A small network was shown many inputs. Here are its activations along a few directions, one row for each input.
Each table varies a few parts of the input and shows all the possible inputs, shuffled.
Descriptions start from the smaller parts, as in this example, which fits no table here: line(6) and (point or line(9) or (values(3) and ring(8))).
Shared parts are said once, and a part with two or three values counts as separate values.
In the rows, 128 means zero.

Other details of the inputs shift rows strongly along two fixed directions, in all tables alike. That doesn't count.

Table:
x1: [115 166 126 129 132 134 139 116 122 151 163 145]
x2: [136 121 128 146  77 150 115  90 129 135 132 130]
x3: [222  34 113 114 176 178 122 128 178  93 135 125]
x4: [ 93 140 157 120 114  80 140 170  93 110  53 101]
x5: [103 158 152 124 130 101 121 145 108 127 105 128]
x6: [ 79 125 138  82 103  86 141 166 123 107  55 113]
x7: [171 110 110 153 163 141 136 135 136 126 149 117]
x8: [127 114 147 144  89 150 119 103 126 136 139 141]
x9: [208  57 121 118 222 158 148 166 164 106 154 130]
x10: [111 148 119 147 121 127 121 113 120 146 165 136]
x11: [156  48 146  84 111 122 139 163 146  81  28 103]
x12: [132 157 118 154 127 125 136 118 110 144 143 119]
x13: [114 152 126 145 130 122 123 113 106 150 168 136]
x14: [125 142 104 142 116 123 121 113 123 136 141 119]
x15: [116 131 129 121  89 160 112  89 148 133 153 153]
x16: [121 149 106 152 118 129 128 115 127 136 142 118]
x17: [118 128 136 149  91 154 111  92 131 136 153 144]
x18: [115 158  97 131 119 136 126 102 141 143 153 132]
x19: [113 156 127 158 126 131 131 120 119 151 163 137]
x20: [115 134 143 136  99 154 100  94 140 135 152 154]
x21: [203  58 128 132 229 153 132 168 162 102 155 129]
x22: [120 161 104 134 120 134 130 106 136 148 153 135]
x23: [105 157 113 127 124 138 130 113 140 142 163 144]
x24: [134 168 113 156 123 126 119 105 110 143 153 121]
x25: [125 168 110 133 126 132 135 106 123 151 154 134]
x26: [ 91 104 177 101  75 107 123 150 121 106  43 125]
x27: [125 119 139 118  88 157 119  98 143 134 142 151]
x28: [224  54 108 135 216 144 135 152 139 106 151 108]
x29: [ 78 128 152  98 112  80 129 171 115 109  55 115]
x30: [119 169 124 127 131 132 124 111 122 143 161 142]
x31: [138  72 146  74 164  93 152 194 125  87  53 104]
x32: [114 169 140 144 141 127 126 121 115 152 163 147]
x33: [122 157 102 120 123 126 121  99 123 148 158 134]
x34: [ 81 131 159  96 120  75 131 171 101 113  58 115]
x35: [100 106 145 114  64 109 126 139 121  96  35 100]
x36: [216  62 133 147 227 149 151 168 135 112 156 119]
x37: [108 153 121 156 124 133 128 117 124 145 163 134]
x38: [130 170 108 131 125 129 121 101 123 143 152 131]
x39: [ 90 126 122  86  98  84 137 157 124 107  45 102]
x40: [109 162 134 145 135 130 120 121 128 150 162 148]
Description of these inputs: ring(5) and (values(2) or ring(6)).
Q: Changing only the ring(5) part turns x32 into x1. The same change can be made to x20. Which row results?
A: x15
Q: Changing only the ring(5) part turns x11 into x2. The same change can be made to x38. Which row results?
A: x24
Q: Change only the ring(6) part in x32. List by row number the other rows that result.
A: x5, x21, x29, x34, x40
Q: Which other rows agree with x37 in the ring(5) part? List them by row number.
A: x4, x8, x10, x13, x17, x19, x36
Q: Change only the values(2) part in x15. List by row number the other rows that result.
A: x27
